Each row below is a small network's average activation on inputs in which a field has the value named, seen along a few directions.
Related values have similar rows: they may be neighbours, one step apart, or belong to one group.
In the rows, zero is written as 500.
Strong random noise was added to every row along 12 fixed directions; ignore it. To show where, here is one row again and again, with new noise each time:
[510 472 509 296 556 561 604 626 428 393 449 404 495 464 564 533 533 600
 570 572 364 323 516 370 595]
[493 527 601 476 573 697 675 848 332 423 429 779 463 496 508 344 609 682
 456 425 405 229 522 388 577]
[548 331 506 574 479 387 475 417 499 436 512 258 538 446 671 418 392 681
 608 389 573 499 238 536 736]
[596 315 570 509 464 336 590 412 277 538 517 464 537 395 575 415 509 649
 520 411 491 376 422 446 552]
[487 717 603 265 562 628 728 609 432 273 672 503 732 593 904 460 211 505
 883 440 654 273 231 185 620]
[581 501 364 613 441 585 601 751 704 592 478 622 467 523 531 573 508 556
 221 327 288 589 674 375 749]
[600 514 574 656 356 588 410 545 424 598 485 715 613 466 610 522 496 579
 657 300 612 468 501 476 445]
[406 843 553 326 565 567 578 512 524 526 498 661 714 647 611 393 434 263
 489 581 490 401 465 224 330]
[451 585 478 746 413 587 406 657 667 360 569 494 452 408 362 444 438 507
 565 385 717 454 361 530 453]
[560 551 460 460 384 506 632 544 537 538 601 515 527 529 583 690 423 491
 528 360 454 573 613 312 601]
[425 768 522 566 547 473 486 567 452 493 692 506 598 693 425 698 522 348
 425 416 325 595 255 639 404]
[522 448 428 421 384 464 463 503 583 539 449 259 517 306 396 562 561 464
 583 600 425 448 575 313 288]
[396 461 507 365 443 626 376 500 545 521 179 503 285 458 261 492 728 558
 463 657 500 496 872 455 472]
[502 388 582 434 591 648 446 629 356 418 448 634 498 529 661 549 529 639
 687 433 524 452 516 701 682]


Values of FEN:
noza: [526 382 453 728 595 497 425 450 603 718 454 694 589 505 596 185 542 449
 264 419 481 583 356 615 495]
fil: [547 474 429 612 473 438 630 546 573 581 694 475 525 594 643 615 326 459
 500 373 439 800 473 584 626]
rof: [691 453 502 550 423 433 578 502 335 710 398 624 504 446 358 495 639 528
 282 537 262 367 651 367 367]
vam: [504 448 506 452 366 351 624 280 422 439 632 383 394 428 398 572 427 496
 559 445 660 480 559 330 512]
zopiv: [574 396 520 684 310 387 377 404 496 678 375 301 557 385 456 379 584 667
 471 426 431 544 323 415 398]
megef: [556 530 558 516 370 500 582 500 466 276 532 358 437 452 594 532 443 851
 635 368 656 351 348 272 697]
bosaz: [619 547 550 691 334 425 570 505 519 719 564 580 634 537 602 503 477 564
 481 334 454 665 468 322 352]
pibag: [358 725 525 336 592 544 692 336 552 321 573 514 404 671 499 390 384 429
 391 546 656 389 417 259 648]
rik: [561 707 618 434 479 594 406 393 320 537 440 670 587 666 531 631 506 412
 657 549 540 408 536 548 389]
suf: [455 657 439 477 405 603 520 563 740 497 549 528 463 633 573 729 421 479
 514 407 553 770 709 419 633]
maba: [466 506 599 402 344 532 464 337 398 493 287 544 432 378 415 321 580 629
 636 568 736 296 681 208 372]
mur: [546 451 530 675 610 260 557 337 253 498 665 461 420 507 237 457 578 430
 339 583 457 387 244 784 311]
muti: [562 788 431 399 637 685 223 308 748 547 179 519 715 730 769 335 440 410
 436 780 458 364 356 444 606]
vemi: [664 486 359 529 463 499 266 291 692 381 445 465 469 571 638 749 317 529
 434 478 602 522 647 658 955]
mig: [592 560 698 421 587 449 590 454 139 380 617 430 597 715 776 681 432 772
 764 479 399 452 184 650 657]
peg: [533 555 546 361 447 554 553 509 406 481 456 432 465 550 509 655 506 583
 651 594 416 492 591 413 498]
A value of FEN combines one of 4 hidden first parts with one of 4 second parts; all combinations occur once.
Q: Changing only the second part turns rof into mur. rik has the same second part as rof; what does that change turn rik into?
A: muti
Q: Changing only the second part turns fil into mig. peg has the same second part as fil; what does that change turn peg into?
A: bosaz
Q: Changing only the second part turns pibag into maba. noza has the same second part as pibag; what does that change turn noza into?
A: zopiv

Values of VATU:
zano: [409 550 422 460 667 370 629 407 628 515 646 429 511 747 608 536 388 333
 277 506 409 813 425 615 718]
til: [306 419 488 454 685 466 539 534 525 351 662 608 457 502 484 358 385 299
 413 439 683 558 516 709 647]
fubu: [369 510 418 633 674 515 389 553 803 236 511 541 390 387 354 247 398 378
 325 613 786 360 448 637 543]
sebo: [441 598 497 516 517 509 446 527 619 385 571 471 654 373 590 287 325 357
 638 484 749 405 349 411 367]
karu: [684 604 582 697 314 335 483 211 301 494 640 492 542 560 545 653 423 668
 571 296 637 418 264 467 567]
der: [625 391 468 521 579 391 679 580 266 434 702 516 318 550 320 817 537 518
 353 480 277 508 606 786 656]
vaki: [301 649 557 468 359 635 416 602 596 570 323 232 409 505 257 487 728 589
 650 636 396 639 451 357 142]
zaki: [386 656 574 586 482 353 512 471 490 269 552 425 418 542 310 367 405 500
 396 492 731 424 360 492 560]
kizo: [451 285 403 571 516 446 616 512 597 523 466 270 360 414 407 274 514 572
 396 487 421 530 347 474 629]
dal: [516  68 537 706 409 427 524 608 497 566 374 524 421 154 503  51 514 745
 522 353 745 468 559 466 503]
feg: [601 475 521 581 495 359 589 494 330 530 648 728 528 459 487 555 511 494
 371 418 512 437 596 537 434]
vuta: [463 407 498 618 523 546 749 573 578 323 510 659 222 530 439 246 372 664
 359 386 782 431 599 451 905]
diduz: [476 411 629 658 497 543 575 529 214 571 607 799 324 646 369 590 603 576
 495 300 539 648 525 842 590]
zaban: [453 518 555 676 490 366 602 450 529 974 491 623 717 672 684 247 512 399
 265 356 281 924 356 410 344]
gud: [360 434 507 412 350 640 444 420 636 722 282 402 422 446 427 399 646 511
 652 550 538 707 658 293 278]
ber: [507 474 547 499 516 419 510 438 386 369 601 449 544 402 517 444 456 542
 580 477 592 275 307 454 479]
A value of VATU combines one of 4 hidden first parts with one of 4 second parts; all combinations occur once.
Q: Changing only the second part turns der into vaki. vuta has the same second part as der; what does that change turn vuta into?
A: feg
Q: Changing only the second part turns ber into kizo. fubu has the same second part as ber; what does that change turn fubu into?
A: diduz
Q: Changing only the second part turns dal into zano. sebo has the same second part as dal; what does that change turn sebo into?
A: karu
